A small network was shown many inputs. Here are its activations along a few directions, one row for each input.
In each table, some parts of the input vary, and every possible input appears once, in random order.
A made-up example of a description, with smaller parts first: one of 8 places around a ring, together with either a single point or one of 9 places along a line or (one of 3 separate values, together with one of 6 places along a line).
Shared parts are said once, and a part with two or three values counts as separate values.
In the rows, zero is written as 128.

Other details of the inputs vary at random and push rows far along two fixed directions, the same in every table; ignore that.

Rows:
x1: [120 161 123 111 157 100 118 152 139 121  88 124 140]
x2: [136 137 179 130 139 167 188 151 131 154 145 171 127]
x3: [151 159 138 114 144 149 188 126  91 180 142 164 109]
x4: [162  50  45 178 107 121  80 121 160  98 120 111 120]
x5: [135 110 127 130 128 128 106 115 152 115  87 119 155]
x6: [151  50  75 142  92 127  40  54 124 119 136 108 148]
x7: [140 105  91 161 120 129  80 113 146 110  86 111 151]
x8: [118 145 178 136 166 167 162 120 124 177 137 176 123]
x9: [153 111 143 133 126 172 146  82 100 174 154 158 112]
x10: [ 69 199 166  81 130  61 144 177 121  87 126  78 122]
x11: [177  58  78 135  81 134  74  71 131 110 100  98 146]
x12: [ 58 201 180  67 147  74 100 174 161  79 135  98 155]
x13: [142  75 109 141 110 123  51 120 157  93 119 110 139]
x14: [ 66 229 167  64 136  41 138 156 123  90 107  56 131]
x15: [141  88 119 123 106 142  90 110 125 110 139 123 122]
x16: [114 137 171 163 143 135 186 156 109 168 161 163 107]
x17: [111 169 132 115 124 101 105 168 155  76 106  93 146]
x18: [120 152 130 153 167 150 199 136 133 173 133 169 104]
x19: [127 101 140 187 144 143 159 115 107 183 133 162 116]
x20: [158  94 143 135 109 178 170 118 109 151 150 165 120]
x21: [124  82 114 126 103 133  80 103 124 115 158 130 138]
x22: [ 62 184 161  80 157  76  81 140 161  91 107  92 167]
x23: [162 108 118 137 129 163 168 139  94 163 154 173 105]
x24: [154  60  38 149  93 115  81 115 143  85 121  89 113]
x25: [112 169 123  95 110 104 113 156 133  73 114  84 137]
x26: [130 161 118 122 140 140 195 122 115 162 145 138  96]
x27: [149 145 126 137 118 160 161 106 102 158 135 140 122]
x28: [144 145 150 137 156 151 181 167 116 165 148 182 113]
Description of these inputs: one of 4 places along a line, together with either a single point or one of 6 places along a line.
Start at x18 and move only the place on the line of 6, one step at a time. The first step leads to x1. Which rows follow, in order?
> x7, x5, x8, x22

Rows:
x29: [155  98 107 136 112 146  99  93 104 140 132 120 114]
x30: [135 161 143 117 113 151 154 122 117 131 134 128 128]
x31: [148 106 137 177 125 179 138 118 131 156 134 166 133]
x32: [ 81 216 170  69 179 102 139 181 146 111 111 130 135]
x33: [135  79 114 146 115 108  58 115 143 101  83  95 154]
x34: [123 123 126 162 135 141 125 121 128 154 135 151 150]
x35: [130  97 125 150 122 135 115 122 107 138 162 145 107]
x36: [158 153 154 123 147 179 191 123  99 183 164 182 104]
x37: [138  78 102 154 120  98  64 112 142 123  99 114 162]
x38: [123  95  98 121 103  93  44 133 140  71 121  73 127]
x39: [140 111 102 145 121 128  79 128 160  93 101 115 162]
x40: [ 98 161 193 114 143 126 193 155  99 153 161 159 114]
x41: [162  75  98 174  98 176 130  72  89 164 149 156 123]
x42: [110 169 169 136 171 137 161 143 117 182 153 173 125]
x43: [ 99 168 135  80 117  70  72 170 158  52 116  66 130]
x44: [126 130 139 136 107 145 137 145 132 112 150 130 124]
x45: [131 138 158 146 165 164 178 127 145 168 137 175 126]
x46: [164  97 126 155 117 182 168  81 115 178 148 160 103]
x47: [168 111 107 142 109 171 141 103 116 142 139 147 134]
x48: [102 117 118 138 137  97  83 106 153 108  99 102 142]
x49: [137  98 115 132 109  93  51 129 162  80  74  87 158]
x50: [160  92 125 151 128 165 140 135 121 150 169 170 108]
x51: [ 91 189 174 101 155 112 170 168 114 150 175 148 113]
x52: [100 148 127 105 157 111 118 137 164 109  98 120 141]
x53: [131 145 142 123 134 141 147 106  90 161 150 148 108]
x54: [ 89 177 165  87 159 132 197 161 136 136 154 151 109]
x55: [105 122 123 129 136 103  81 116 161  99  91  87 142]
x56: [119 119  99  96 124 100  77 154 144  79 125 104 127]
x57: [147  77 120 184 139 161 108  98 110 172 140 172 119]
x58: [134  75 122 159 118 155 137 105 125 144 154 137 106]
x59: [142 113 143 121 122 129 141 150 132 119 139 139 130]
x60: [122 136 123 122 129  98  57 140 162  85  94  93 141]
x61: [ 59 221 184  81 139  93 163 177 124  95 146 109 131]
x62: [ 76 190 172  96 154 101 182 156 134 140 162 130 120]
x63: [157  51  95 141 107 142 108 125 124 124 132 147 128]
x64: [117 169 127  95 133  98 116 124 114 131 135 109 130]
x65: [ 92 129 126 114 122  87 105 127 142  92 130  92 125]
x66: [133 158 137 109 134 171 186 125 103 157 145 164 124]
x67: [160 156  39 143 119  83 166 162 121 106  76  76  90]
x68: [106 184 151  93 122 125 143 130 114 112 123  99 134]
x69: [130 163 165 128 168 151 157 151 135 156 138 171 125]
x70: [140  88 111 132 133 126  95 129 142 121  94 136 150]
x71: [ 79 197 163  97 136 101 160 170 127 116 157 120 138]
x72: [133  75  85 134  91  97  56 115 169  67 112  72 130]
x73: [167  42  83 169 107 154 109  99 147 128 147 141 120]
x74: [140 114 135 139 128 167 166  85 106 171 143 143 106]
x75: [122 127  99 108 100  95  72 152 162  50 115  77 153]
x76: [121 172 129  81 134 105 134 123 150 102 111  94 134]
x77: [162 130 150 120 129 160 179 119 105 164 138 163 125]
x78: [165  58 127 165  98 158 129 121 119 143 147 153 116]
x79: [141  86  96 146 111 134 112  68 115 141 127 120 119]
x80: [131 161 129  88 143 139 147 132 111 140 134 143 115]
x81: [ 67 212 180  98 177  92 165 152 149 142 125 126 141]
x82: [146 128 150 133 131 149 183 108  87 194 154 168 124]
x83: [ 97 169 131 101 145 114 112 157 153  93  99 117 156]
x84: [150 103 131 126 109 140 128 101 101 141 119 120 127]
x85: [111 168 115  99 114  97 111 122 124 108 123  92 151]
x86: [126 114  84 114 111  88  81  88 141 110 112  80 142]
x87: [131  93 141 134 111 128 123 134 117 122 136 122 124]
x88: [159  43  84 195 102 163  65  88 132 128 113 129 146]
x89: [ 74 212 163  64 143 105 162 189 140  87 137 116 135]
x90: [123 138 160 145 156 153 137 132 119 160 135 155 119]
x91: [177  91 139 151 108 177 164  97  97 177 140 166 114]
x92: [168  68 112 162 124 142  95 116 144 131 104 145 150]
x93: [129 144 121  75 123 104 119 133 125 104  98 105 141]
x94: [103 141 138 118 111 120 117 148 129  91 137  99 133]
x95: [174 110  54 210 142 136 192 159 120 163  96 146  85]
x96: [170 107 125 145 116 173 138  99 104 166 149 157 104]
x97: [129  98 103 143 119 108  64 109 175  93  88  91 144]
x98: [125 147 126  97 142 144 168 111 124 147 130 141 116]
x99: [106 139 148 109 126  90 132 153 124 121 142 119 138]
x100: [175  94  41 199 118 128 190 166 113 142 120 131  71]
x101: [122 127 117  97 104  79  83 109 118  91  94  78 145]
x102: [105 145 147 148 139 136 130 126 124 134 125 141 143]
x103: [ 99 164 188 124 158 121 163 143 116 154 122 153 135]
Describe the family of inputs behind these rows.
> one of 3 separate values, together with either a single point or (one of 4 separate values, together with one of 6 places along a line)
The inputs of x79 and x48 match in every part but the choice among 3 separate values. If x68 is changed in the same way as x79 into x48, which row does it become?
> x88
The inputs of x39 and x75 match in every part but the choice among 3 separate values. If x70 is changed in the same way as x39 into x75, which row does it become?
> x63
Which other rows does x48 become when the choice among 4 separate values takes its other values? List them by row number.
> x57, x102, x103
Which other rows does x85 become when the choice among 3 separate values takes its other values? List them by row number.
> x34, x71
Which other rows does x72 become when the choice among 4 separate values takes its other values? List them by row number.
> x43, x44, x78
Which other rows does x38 become when the place on the line of 6 takes its other values? List them by row number.
> x35, x43, x50, x51, x56
Which other rows does x83 become when the choice among 3 separate values takes its other values? List them by row number.
> x66, x89

Rows:
x104: [112 164 147 136 146 140 145 129 122 164 133 149 138]
x105: [120  93 117 142 119 119  61 113 121 122 120 121 142]
x106: [103 150 150 142 151 153 184 155 130 148 134 165 118]
x107: [133 139 160 160 151 160 164 105 118 187 155 178 131]
x108: [134 122 114 153 118 135 134 126 106 140 155 120 112]
x109: [112 159 171 114 142 140 189 125  94 156 135 162 115]
x110: [116 180 204  97 146 141 176 164 132 137 150 155 135]
x111: [103 191 189  85 153 124 160 154 113 129 120 116 124]
x112: [141  98 160 141 148 178 151  92 109 180 168 190 111]
x113: [ 81 174 184  89 145 106 129 131 134 101 123 119 145]
x114: [118 160 112  99 125  60  97 169 160  62  68  68 130]
x115: [114 125 133 140 117 106 103 123 135 114 149 111 127]
x116: [134 118 148 148 142 135 137 142 151 129 120 141 122]
x117: [130 129 147 160 138 193 191 104 110 193 148 188 127]
x118: [125 158 149 114 133 153 179 148 109 131 147 147 132]
x119: [117 144 162 129 122 148 163 144 122 150 149 136 109]
x120: [126 114 161 123 145 133 186 141 122 176 140 143 127]
x121: [150  53  98 149 117 163  79  85 119 148 136 152 122]
x122: [133  91  78 138 128 122  79 130 157 105 110 116 124]
x123: [123 161 130 102 127 116 166 134 117 132 146 126  97]
x124: [101 169 147 101 161 106 137 154 161 106 126 126 121]
x125: [100 218 160  54 152 110 161 177 130 102 138 112 130]
x126: [137 155 138  95 115 102 131 157 130 100 108 110 134]
x127: [ 82 175 161  97 124  96 139 139 146  89 137  96 132]
x128: [104 171 145  64 133  89  94 152 160  72 127 100 150]
x129: [114  88  88 120 119  59  66 130 148 100 105  71 159]
x130: [118 158 141 142 155 153 196 154 120 143 134 152 112]
x131: [145  90 103 163 104 162 148 105 107 139 152 130 111]
x132: [170 113 127 156 123 161 165 102 111 179 119 159 118]
x133: [166  90  83 173 113 135 112  90 112 160 117 141 131]
x134: [161  88 117 159 135 177 135  75 131 177 150 174 124]
x135: [150  99  96 133  89 100  95 120 132  97 109  85 117]
x136: [151 109 127 149 112 156 151 124 111 144 146 123 105]
x137: [114 141 190 140 157 151 158 119 103 175 164 180 124]
x138: [138 108  87 147 119 109 125 133 137 102  98 120 122]
x139: [139  80  86 143 111 106  43 104 119 100 107  89 145]
x140: [153 119 132 142 119 163 188 127  98 158 149 180 120]
x141: [123 187 143 102 158 149 178 127 120 159 136 139 120]
x142: [168  70  76 193 121 134 121 120 116 151 124 155 110]
x143: [143  93 137 150 107 139 119 111 136 129 145 123 118]
x144: [ 95 164 160 124 153 118 162 152 150 112 124 137 129]
x145: [143 119  86 147 121 117  84 108 129 122 107  97 147]
x146: [128 140 141 107 135 158 147 144 125 145 157 164 127]
x147: [ 94 197 177  93 153  95 158 151 102 138 127 132 122]
x148: [120 111 117 154 111 130 112 127 120 138 151 127 120]
x149: [133  94  99 136 109 144 109 112 131 133 150 127 110]
x150: [159 100 102 124 103 127  86 136 134  93 111  96 144]
x151: [170  32  85 227 125 188 125 107 112 191 152 194 110]
x152: [ 92 181 155 100 149 100 132 183 158  98  97 103 129]
x153: [135 145 122 134 126 136 166 108 117 148 114 142 130]
x154: [111 137 171 103 133 107  93 126 142 102 112 107 142]
x155: [141  79 105 146 114 146 100  94 110 122 120 121 135]
x156: [151 111 126 173 118 155 181 116  86 185 170 172  93]
x157: [132 109 102 106 126 117  77 109 126 103 114  98 130]
x158: [110 180 163 106 141 130 144 142 140 138 109 121 140]
x159: [144  86 109 144 108 115  62 120 140 103 136 124 156]
x160: [138 132 128 170 156 156 175 149 109 168 147 165 107]
x161: [121 130 106 122  99 100 129 124 125  97 121  97 119]
x162: [108 173 148  74 144  98 134 134 119 117 117 118 118]
x163: [126 104 111 160 136 105  87 133 152 109 119 123 136]
x164: [112 166 118 101 136  79  99 174 160  64  78  61 134]
x165: [ 96 121 125 107 116 104  71 120 137  85 100  95 151]
x166: [ 90 216 199  68 145 119 167 192 135 116 130 129 140]
x167: [119 131 145 113 120 126 121 133 141  99 136 132 152]
x168: [143 105  79 127 102  97  52 136 134  77 112  82 155]
x169: [132 107 124 132 120 137 123 106 136 130 160 132 111]
x170: [138 122 134 131 123 123  95 106 155 117 103 108 149]
x171: [121 187 149 100 141 119 143 141 135 122 100  96 139]
x172: [151  86  64 150 101 127  74  87 138  99  92  86 153]
x173: [151 132 100 123 129 132 136 101 125 149 117 136 120]
x174: [127  74 112 139 124 124 145 113 129 148 132 129 140]
x175: [103 138 133  82 150  92 146 142 141 133 132 110 133]
x176: [173  54  68 167 101 166 112  88 113 144 157 130 101]
x177: [119 118 104 125 112  99  67  95 164  80  92  85 165]
x178: [135 115  95 125 125 137  91 101 146 131 115 121 138]
x179: [161  60  97 176 105 164  94 116 114 153 153 167 139]
x180: [134 143 119 132 159 151 169 146 127 145 138 148 101]
x181: [128 165 130 116 157 125 183 154 127 143 129 155  96]
x182: [123  92 116 117 106 104  38 118 144  85  88  83 148]
x183: [137 136  89  82 109  81  82 139 143  71 104  90 138]
x184: [115 184 144  97 130  89 142 166 118 111 127 123 135]
x185: [113 145 152 117 126 152 157 148 122 132 146 157 141]
x186: [158  84 122 140 112 132 107 104 110 136 108 129 121]
x187: [120 102 119 151 104 152 139 115 121 136 149 136 118]
The inputs of x164 and x130 match in every part but one. If x182 is changed in the same way as x164 into x130, which row does it become?
> x165
The inputs of x147 and x162 match in every part but one. If x156 is changed in the same way as x147 into x162, which row does it become?
> x123
The inputs of x126 and x183 match in every part but one. If x111 is changed in the same way as x126 into x183, which row does it become?
> x157
Describe the family of inputs behind these rows.
> one of 4 separate values, together with either a single point or (one of 4 places along a line, together with one of 5 separate values)
Which other rows does x119 become when the choice among 4 separate values takes its other values? List them by row number.
> x148, x149, x187
Which other rows does x113 become when the choice among 5 separate values takes its other values? List them by row number.
> x127, x144, x167, x177
